Each row below is a small network's average activation on inputs in which a field has the value named, seen along a few directions.
Values that are neighbours, or in one group, have similar rows; names and order tell nothing.
In the rows, 500 means zero.
Random noise pushes rows far along 16 fixed directions. That doesn't count. These rows show it; they differ only by the noise:
456 397 439 431 551 511 722 517 546 362 452 581 394 410 568 631 452 490 669 636 425 509 493 406 399 322 595 377 561 623
595 440 377 427 398 756 729 430 515 627 498 552 652 548 366 526 474 616 411 468 546 427 421 452 419 462 647 545 377 351
509 306 454 370 412 606 668 513 642 370 468 533 535 458 535 730 460 616 670 355 435 585 475 411 436 319 665 507 320 594
550 492 530 288 594 376 633 468 422 519 346 539 571 717 494 623 618 628 665 310 294 538 476 613 432 444 564 371 404 575
460 508 395 516 506 552 568 828 265 584 490 581 593 407 202 371 739 340 387 363 611 544 592 535 410 388 512 468 660 565
466 479 696 510 597 222 535 472 444 580 267 443 309 544 631 474 514 702 549 437 303 537 558 476 672 624 479 545 545 476
619 591 379 580 572 443 308 660 465 439 648 343 312 363 684 531 538 445 423 444 515 646 545 654 652 577 484 798 662 228
363 584 534 605 606 462 395 483 635 620 591 671 528 611 540 337 290 479 384 633 613 438 436 507 389 503 376 221 458 612
427 490 488 570 677 405 489 671 378 586 339 604 312 388 511 435 404 379 429 524 453 446 604 521 350 534 425 432 680 511
506 457 713 559 482 702 462 374 588 526 508 555 627 373 397 422 439 399 396 507 738 551 478 578 357 589 466 512 384 460
485 501 497 630 603 471 456 449 663 188 720 442 560 634 588 521 446 387 421 596 388 536 294 625 286 523 506 476 720 564
463 697 630 552 453 394 319 439 369 643 301 512 395 576 416 400 534 374 461 412 505 571 569 640 457 546 517 472 457 525
570 537 525 449 483 491 550 540 382 399 437 463 449 210 475 541 691 398 570 537 635 622 679 504 685 528 496 783 696 519
403 502 640 422 651 430 459 376 521 624 311 569 643 351 456 525 483 480 528 354 535 444 608 648 257 588 299 616 418 333
502 525 574 352 799 407 576 621 420 564 499 573 590 402 502 538 577 595 570 461 660 562 695 570 558 460 357 546 700 663
455 633 278 570 537 305 322 468 672 714 547 492 550 721 672 486 304 737 311 407 379 363 414 452 645 618 402 646 457 279
616 577 705 551 328 684 423 473 413 534 562 479 331 530 489 326 486 490 439 409 623 704 581 730 469 589 614 519 325 505
618 458 417 413 656 481 589 596 618 590 510 481 710 451 521 637 630 681 457 397 592 602 350 432 748 485 575 545 502 341


Values of MIG:
voki: 706 325 588 529 537 704 565 490 477 453 719 346 526 638 510 459 533 566 423 620 504 437 310 464 606 537 569 374 481 337
pim: 579 598 381 528 520 423 576 608 607 500 644 508 468 513 673 376 503 717 511 656 507 536 410 405 802 525 549 396 518 476
guvor: 252 697 654 616 565 370 301 475 497 678 450 654 532 348 387 237 483 307 450 658 691 464 618 544 315 519 270 285 542 589
fes: 716 604 425 512 500 747 474 468 394 321 715 449 661 466 344 459 684 186 368 781 768 550 358 533 619 563 602 506 788 590
suve: 515 607 430 477 420 581 762 462 440 504 557 597 456 298 462 346 640 526 546 698 525 499 537 543 409 512 552 414 568 427
luv: 611 565 550 534 464 389 513 470 498 529 512 554 589 639 528 283 595 574 338 507 463 473 415 583 696 873 439 477 532 498
fev: 621 429 446 262 627 543 458 419 664 453 589 561 736 496 657 750 455 639 678 463 607 528 501 441 727 507 384 504 356 600
poti: 499 540 340 446 344 551 573 414 449 560 766 546 374 520 648 355 477 554 616 780 530 381 585 463 681 487 339 455 327 351
tob: 372 583 782 594 468 482 333 411 784 306 578 545 525 299 667 375 390 535 562 480 607 621 584 710 277 645 344 553 416 642
pozi: 419 429 369 435 442 372 358 387 680 466 551 382 621 760 575 700 499 574 628 209 210 463 292 560 375 430 491 454 158 228
rudo: 559 600 310 478 441 605 529 293 787 458 500 494 828 396 499 689 427 632 394 509 606 448 391 423 503 587 561 813 496 374
noki: 561 555 802 458 732 586 267 349 271 696 402 233 403 523 401 587 522 399 570 532 682 496 592 609 510 363 429 535 494 320
noz: 342 404 729 824 287 392 444 466 557 636 497 289  99 589 644 294 267 757 375 579 357 452 448 280 654 566 583 463 379 376
vobo: 518 393 634 514 600 657 660 599 640 461 423 612 473 351 471 556 409 546 473 519 674 660 474 465 362 467 672 331 557 786
zit: 400 346 589 422 795 459 472 622 383 647 483 404 575 368 447 619 557 489 600 447 591 438 589 466 493 319 310 438 480 355
tabug: 306 619 573 755 266 393 517 265 739 530 604 407 551 566 558 266 332 753 295 611 418 364 432 371 538 660 474 703 527 439
MIG is arranged as 4 separate groups.
List the group mates of rudo, in the order listed.
> noz, zit, tabug
List the group mates of voki, in the order listed.
> pim, tob, noki
List the group mates of fev, in the order listed.
> guvor, fes, suve

Values of SIVOS:
gon: 403 292 540 463 596 521 543 628 510 345 515 592 598 269 503 524 513 363 612 530 481 361 537 472 337 489 226 411 458 474
tef: 447 664 316 592 767 474 323 581 552 499 530 433 519 630 459 628 327 416 342 507 444 395 438 614 126 346 531 571 876 515
nelip: 735 405 551 303 796 505 681 522 526 312 596 435 656 404 633 689 736 482 674 537 558 677 276 599 670 485 568 340 492 364
zipup: 286 490 419 654 660 201 345 683 640 402 596 376 508 594 639 596 433 651 475 520 400 542 441 217 767 343 440 528 765 742
foz: 409 712 390 620 570 398 496 506 722 574 326 576 613 468 498 450 439 492 315 552 449 497 317 449 337 515 637 384 626 475
res: 607 227 367 410 580 324 418 478 394 378 421 415 555 736 555 794 483 363 532 420 219 310 413 300 761 661 394 603 556 531
difi: 662 535 487 502 557 351 310 609 461 726 436 465 670 630 478 419 695 546 292 167 482 567 355 684 705 798 435 528 326 191
topor: 421 530 643 517 438 621 310 543 271 958 365 590 159 482 437 364 337 438 522 494 738 526 741 418 623 377 447 315 218 451
kun: 560 567 785 413 607 439 528 448 554 604 341 692 818 568 363 367 567 508 409 331 664 530 489 685 428 792 415 382 473 756
rabi: 528 395 576 589 410 690 687 568 491 476 650 342 525 533 363 507 546 636 446 449 576 551 433 422 531 306 709 541 494 518
zezam: 377 701 408 693 327 250 421 571 591 623 460 541 469 654 448 288 567 656 326 493 434 502 421 410 686 518 604 483 614 566
vudiz: 431 577 277 120 221 688 734 445 407 567 442 721 655 619 216 699 626 525 848 484 648 499 696 392 477  49 676 320 294 966
teti: 564 448 634 337 379 580 617 319 559 115 582 468 605 450 512 630 650 525 785 437 416 655 564 675 278 415 573 575 471 672
gutot: 633 433 615 418 512 486 600 338 197 556 417 244 539 671 329 542 748 446 497 522 426 456 434 426 702 499 535 569 508 311
gem: 408 583 313 606 503 323 324 374 548 368 604 419 456 625 663 507 469 463 508 572 180 391 446 561 408 584 356 653 603 328
Each value of SIVOS is a pair of two hidden parts, and every pair occurs once (5 first parts, 3 second parts).
Changing only the second part turns gem into teti. zipup has the same second part as gem; what does that change turn zipup into?
> foz
Changing only the second part turns zezam into vudiz. rabi has the same second part as zezam; what does that change turn rabi into?
> nelip

Values of KOLO:
kevo: 516 401 785 586 407 522 583 537 382 601 334 480 321 469 471 310 510 642 413 504 510 579 574 376 672 668 582 409 451 585
vudi: 284 434 607 640 553 484 522 458 669 357 626 587 544 318 526 385 451 337 510 663 581 531 415 498 264 486 386 319 556 547
peba: 521 424 445 480 471 492 363 509 470 412 483 624 421 443 608 484 388 373 531 585 468 383 591 425 548 637 321 485 486 601
pufu: 621 313 621 454 500 729 502 541 421 559 608 445 407 708 529 517 320 624 511 472 532 445 554 455 534 443 538 437 285 570
zap: 465 496 658 619 559 483 393 427 367 376 497 397 432 626 332 532 471 269 473 678 586 476 531 438 528 406 497 520 824 774
zime: 343 661 818 618 723 359 440 322 535 531 480 409 585 463 436 408 595 394 521 622 590 584 397 664 325 447 393 327 589 448
zaves: 344 373 649 678 454 507 562 552 449 506 423 344 299 556 405 488 398 617 422 428 335 541 501 414 308 373 646 520 587 560
zafo: 589 461 566 367 554 624 660 275 693 342 548 626 740 504 509 580 514 514 574 703 605 536 335 490 484 525 539 321 494 658
gibi: 424 480 570 600 547 551 441 420 637 401 621 452 712 332 484 445 522 413 426 523 604 471 446 561 339 574 354 592 496 341
mima: 461 374 554 484 478 477 478 613 464 411 491 498 324 338 544 496 547 398 668 563 479 514 564 427 571 393 465 396 456 532
tona: 479 682 520 451 330 413 394  86 528 497 410 441 508 636 543 572 421 435 595 687 468 323 539 460 632 523 430 660 409 492
bafot: 494 397 569 519 628 388 582 688 619 491 424 500 570 436 515 591 525 659 463 325 518 611 490 410 641 529 577 585 603 653
lelu: 431 441 485 469 328 417 611 461 478 375 483 501 421 407 518 519 631 434 670 612 497 526 507 340 686 407 524 449 411 598
nalup: 550 422 634 497 583 447 557 488 429 606 251 583 514 577 421 460 512 555 421 316 356 496 475 564 405 700 518 448 505 520
zuzeg: 534 582 609 557 481 636 387 221 548 507 693 504 496 617 560 377 277 421 414 822 664 334 525 530 494 640 331 550 550 499
Each value of KOLO is a pair of two hidden parts, and every pair occurs once (5 first parts, 3 second parts).
Changing only the second part turns gibi into zime. pufu has the same second part as gibi; what does that change turn pufu into?
> tona
Changing only the second part turns zaves into kevo. zuzeg has the same second part as zaves; what does that change turn zuzeg into?
> mima
